A small network was shown many inputs. Here are its activations along a few directions, one row for each input.
In each table, some parts of the input vary, and every possible input appears once, in random order.
A made-up example of a description, with smaller parts first: one of 8 places around a ring, together with either a single point or (one of 2 separate values, together with one of 4 places along a line) or one of 11 places around a ring.
Shared parts are said once, and a part with two or three values counts as separate values.

Other details of the inputs shift rows strongly along three fixed directions, in all tables alike. That doesn't count.

Rows:
r1: [  6 -18  -7 -20   8   9   9  -1  22 -21  14]
r2: [-26  26  16 -15  32 -55 -22  46 -35  29  -1]
r3: [ 16 -31  10  29 -53  60  18 -43  35 -21 -13]
r4: [ 14  38 -95 -25  11  48 -13 -63 -25 -52 -36]
r5: [  4  37 -68 -42  -5  44  10 -73 -27 -46 -57]
r6: [-22  41  27   2  28 -23 -21   5 -47  20   2]
r7: [-19  37  11 -12  42 -42 -13   9 -59  19  15]
r8: [-49   6  68  19 -13  36  41 -17 -13  52 -32]
r9: [ 32 -24  -8   9 -23  -5  -8   8  24  -8  23]
r10: [  -2   34 -102  -31   13   55    2  -43  -13  -38  -41]
r11: [-25  34   4  13  30 -22  -4  -4 -44  26   1]
r12: [ -8  33   6  11  21 -42 -14  33 -48  36  14]
r13: [ 13  12 -14  -4   5 -32 -23   8 -24   3   1]
r14: [ 17  -2 -72 -34   9  26   7 -22  29 -56  -2]
r15: [  4   6 -52 -29  12 -19   1   1   4  -7  -5]
r16: [ 31 -33 -18  20   5 -26  -4  20   3 -15  43]
r17: [-24  38  16  -2  30 -26  -6  -3 -37  15   4]
r18: [ 39 -22 -32  -4   2 -28  -4  16   8 -14  30]
r19: [ 25 -15 -22  -6 -10   0  -1 -18  24 -47   4]
r20: [-14  27 -77 -23  11  48  20 -49  -4 -26 -38]
r21: [  2 -26  41   5 -30  20  11   3  40  11 -21]
r22: [-21  28   1  -1  13  -3   8  24 -19  36 -18]
r23: [ 45 -31   1  11  -8 -42 -31  28  17 -31  32]
r24: [ 10 -20 -42   3  10  -8   9  19  19 -13  25]
r25: [ 23 -29  15  32 -41  64  11 -46  37 -31 -18]
r26: [ 19 -37   6  -4  11 -43   5  55  25  16  47]
r27: [ 34 -26 -12  31  -3 -11 -17  22   9 -18  30]
r28: [ 23 -25 -13   4   0  16  -1 -24  12 -32  17]
r29: [-48  14  70  -1 -21  16  29 -24   0  36 -44]
r30: [-32 -13  77  35 -17  41  19  -6  21  32 -24]
r31: [-23  13  10 -15   8   9  -1   0  -2   6   2]
r32: [  2  32 -76 -47   8  38  -3 -30  -4 -45 -50]
r33: [ -2  11 -14 -11  25 -34 -12  50  -7  29   7]
r34: [  0 -24  38   8 -10  25   5   5  39 -11  -2]
r35: [ 23 -25 -21 -17  -7 -12 -11  20  30 -29  12]
r36: [-43  -3  94   7 -45  34  24 -23  15  36 -39]
r37: [-23  -8  64   2 -18  22  13   0  23  10 -22]
r38: [ 37 -36  17  21 -47  35   9 -17  48 -17  -6]
r39: [-39  33  19 -23  24 -25 -10  18 -32  27  -2]
r40: [  8 -13 -28  -6  20  -2 -15  18  14 -20  24]
r41: [ 25 -30   3  23  24 -47 -15  35  -5  -5  60]
r42: [ -5  33  13   3  34 -32 -30  16 -39   8  13]
r43: [-27  38   7   2  24 -10 -20 -10 -49  22   2]
r44: [ 16 -27  48  19 -46  20   2 -23  27 -16 -18]
r45: [-15  24  16   5   4 -19   7  -3 -23  35 -11]
r46: [ 55 -48 -35   1 -23 -18  -8  -2  48 -61  28]
r47: [-22  38  19  -3  21 -19 -18   0 -43  18   8]
r48: [-39  46  -7 -12  17 -10   8  17 -43  50 -10]
r49: [-19  -3   4   9   6  -9   1  27  -8  24  19]
r50: [ -4  28  12   2  22 -55 -30  26 -47  32   3]
r51: [  3 -32  29  10 -31  33  41  -1  38  11  -2]
r52: [-50  45  19 -24  41 -40  -1  18 -43  34  -9]
r53: [-23  -6  48  17 -29  34  44 -11  25  32 -22]
r54: [-26  20  12 -22  35 -56  -3  34 -39  48   8]
r55: [ 16 -43 -10   4  -5  11  -9  12  46 -27  39]
r56: [-15  23  -6   4  28 -19  -9  -8 -28   5  10]
r57: [  4 -30  -4   4  17 -13  -1  19  31 -14  36]
r58: [ -8 -13  58  21 -38  15  20 -34  18  18 -26]
r59: [ -2  23 -27  10  12  -5 -12  -3 -37   4  -5]
r60: [ 13 -36   9  13  33 -44 -28  67  25  -5  61]
r61: [ 46 -25 -13  14  -4 -26 -20  33  21 -11  33]
r62: [-26  17  10 -28  19  -8   9   0 -19   8 -13]
r63: [ 41 -34 -37 -10  -8  -3  -3  33  48 -20  23]
r64: [ -5  21  -2 -11  13 -32 -25   9 -29  -4  11]
r65: [-31  -4  78   8 -43  48  29 -28  22  37 -53]
r66: [ 25 -35 -19  -4  -3 -22  10  33  45  -4  32]
r67: [ 37 -25 -25 -10   0 -42 -15  11   1 -35  27]
r68: [-34  14  71  36 -22  38  11 -38 -19  37 -27]
r69: [-13  41 -79 -60  14  14   8 -39 -35 -23 -48]
r70: [  0 -11  43  11 -38   7  -2 -21   6  -1 -12]
r71: [ -2 -19  32  35 -40  49  32 -42  25  -2 -22]
r72: [-44  -2  67   9   1  28  26 -18  -2  35 -15]
r73: [-22  36   9 -13  19 -35  -4  -8 -60  37 -18]
r74: [-12  37  13  -4  24 -30 -26   8 -44   7 -10]
r75: [ 17  42 -92 -40   3  32 -13 -53 -25 -59 -46]
r76: [  1  54 -74  -9  18  36 -13 -49 -51 -21 -42]
r77: [-13  32  -4   5  -4  -2   1  -4 -34  26  -7]
r78: [ 29 -34 -40 -20 -32  23   2 -11  49 -32  -2]
r79: [-28  -8  57  29 -17  34  21   3  12  34 -22]
r80: [ 18   0 -31   6 -21  22  20 -27  13 -16 -11]
r81: [-21   3  45  14 -31  45  33  -7  18  33 -32]
r82: [ 32 -24 -18   9 -10  -7  11   7  11 -14  23]
r83: [-18  41 -87 -37  28  37  13 -44 -37 -17 -37]
r84: [ 24 -36 -28  12  12 -23 -11  52  26 -13  47]
r85: [ 21 -21  17  25  -1   6 -18  -2  14 -19  19]
r86: [ 40 -32  15  34  -1 -42 -18  56  18   1  52]
r87: [ 18 -31   0  -3 -17  -5   3  30  38   6  26]
r88: [ 11 -30  19   1 -37  68  21 -32  61 -36 -21]
r89: [ 24 -29  19  13 -14 -41 -24  26  10   5  35]
r90: [ -3 -23   8  14  19 -29 -14  47   9  11  51]
Each input here is: one of 2 separate values, together with one of 5 places along a line, together with one of 9 places around a ring.
Question: The inputs of r1 and r7 match in every part but the choice among 2 separate values. If r69 is changed in the same way as r1 into r7, which row does it become?
Answer: r67
Question: The inputs of r12 and r81 match in every part but the choice among 2 separate values. If r5 is changed in the same way as r12 into r81, which row does it become?
Answer: r62
Question: Change only the choice among 2 separate values in r29. List by row number the other rows that result.
Answer: r46
Question: Change only the place on the ring of 9 in r88. List by row number the other rows that result.
Answer: r10, r35, r37, r40, r63, r65, r81, r84
Question: Change only the choice among 2 separate values in r73. List by row number the other rows that result.
Answer: r54
Question: Change only the place on the line of 5 in r18. List by row number the other rows that result.
Answer: r9, r38, r45, r61

Rows:
r91: [ -3  35 -13  -5  13 -23 -27  17 -40   8 -14]
r92: [-13 -24  65 -10 -28  20  31  -5  43  11 -15]
r93: [ 45 -51 -38   9 -27  31  -1  19  73 -47  22]
r94: [-30  35   4   0  12  23   2 -45 -43  -2 -30]
r95: [ 20  23 -37   0   9 -25  -9 -27 -30 -22   0]
r96: [ -6 -26  53  32  -5 -31  -1  72  15  48  36]
r97: [ -5  -9 -26   0  -4  64  16 -29  24 -16 -14]
r98: [ -4  22 -14   7  32 -48  -7  32 -44  43  24]
r99: [ 34 -32 -17   9  41 -59 -48  55   6 -34  75]
r100: [ 59 -59 -24 -23 -29  17   6  -3  71 -66  32]
r101: [-30  -4  76  -1 -38 -16 -15  -8  -6  34  -2]
r102: [  8  23 -71  -9  11  -2  12 -20 -21  -9  -2]
r103: [-15  27 -25  -3 -14  51  14 -81 -32 -28 -50]
r104: [  0  22 -45 -52   5  13  10 -21  -8 -23 -24]
r105: [ -3   3 -58  -6  60 -46 -16  48 -29   6  56]
r106: [-36  -5  84  33  -4  21  13  17  21  52   5]
r107: [ 29  20 -34  -2   8 -20 -18 -23 -34 -15  -9]
r108: [  9   1  44  23 -27  12  -3 -17 -11  13 -25]
r109: [-16 -32  54  -8 -25  11  31   5  48  12 -19]
r110: [ 55 -50 -17  13 -18  21 -20  -2  69 -70  27]
r111: [-39  35 -39 -52   0  37  36 -44   1   2 -85]
r112: [-35  26  -8   7  32 -22   9  10 -48  37  15]
r113: [ -7  21 -17   4  25 -39  -8  47 -40  46  20]
r114: [-17  -5 102  35 -26  13  -7   3  14  20 -21]
Question: What is each input in this table made of?
Answer: either a single point or one of 5 places along a line or (one of 2 separate values, together with one of 9 places around a ring)
Question: Change only the place on the ring of 9 in r93. List by row number the other rows that result.
Answer: r96, r97, r98, r102, r105, r106, r112, r113
Question: List by row number the other inputs of the same sort as r111.
Answer: r92, r100, r104, r109
